Here are a small network's activations along a few directions, averaged over the inputs that share one value of a field.
Related values have similar rows: they may be neighbours, one step apart, or belong to one group.
In the rows, zero is written as 500.
Random noise pushes rows far along 4 fixed directions. That doesn't count. These rows show it; they differ only by the noise:
[366 473 563 591 535 553 547 618 609 599 352 528 590 544 567 534 574]
[576 598 344 511 411 488 360 576 747 303 750 521 409 774 642 469 577]
[288 478 611 622 527 586 577 691 700 612 324 579 605 648 607 482 564]
[587 584 322 511 467 479 335 528 669 333 736 483 439 773 686 522 593]
[481 422 283 649 412 559 409 480 962 384 651 363 560 565 383 334 708]
[649 494 297 500 558 443 346 365 428 449 614 346 515 450 562 658 636]


PUZUG, 17 values:
golo: [827 569 348 326 431 369 461 405 219 428 580 396 444 170 457 731 514]
kagu: [580 621 408 444 526 463 482 415 324 545 535 424 607 462 578 645 489]
lut: [759 481 327 486 651 353 417 264 141 585 492 287 505 297 461 800 586]
bur: [393 649 622 440 281 479 588 643 545 409 501 621 463 482 482 413 409]
tiko: [454 461 503 477 619 555 533 436 446 561 624 542 415 575 584 484 463]
lop: [438 452 485 451 547 541 423 550 485 456 574 564 497 667 505 387 380]
lonup: [402 469 432 536 355 469 472 575 777 301 653 518 522 612 319 190 445]
dezit: [530 470 494 474 451 467 443 488 594 407 610 608 500 650 521 363 372]
kevun: [589 522 411 527 450 465 465 447 560 470 464 463 505 392 395 566 600]
nurek: [478 546 669 459 514 456 522 654 509 453 470 621 346 435 511 349 307]
pazu: [485 431 458 486 449 530 424 430 461 499 604 360 641 474 513 448 550]
sep: [532 498 449 412 560 470 469 356 313 532 540 530 367 518 543 469 417]
rodug: [459 540 666 448 583 540 634 531 409 527 433 620 413 601 554 481 504]
rizer: [613 405 334 586 567 548 409 294 448 497 503 337 505 514 497 606 643]
mus: [441 423 584 515 609 541 575 384 545 514 470 411 459 540 537 473 481]
rozis: [510 655 700 481 403 596 639 627 593 458 434 747 334 455 327 443 388]
zufa: [424 482 505 541 401 489 400 601 666 446 652 515 575 887 647 349 447]
PUZUG is arranged as a ring.
Name the neighbours of lut, in listed order.
Answer: kevun, rizer
Name the neighbours of tiko, in listed order.
Answer: sep, mus
Name the neighbours of zufa, in listed order.
Answer: lonup, pazu
Name the neighbours of kagu, in listed order.
Answer: golo, bur
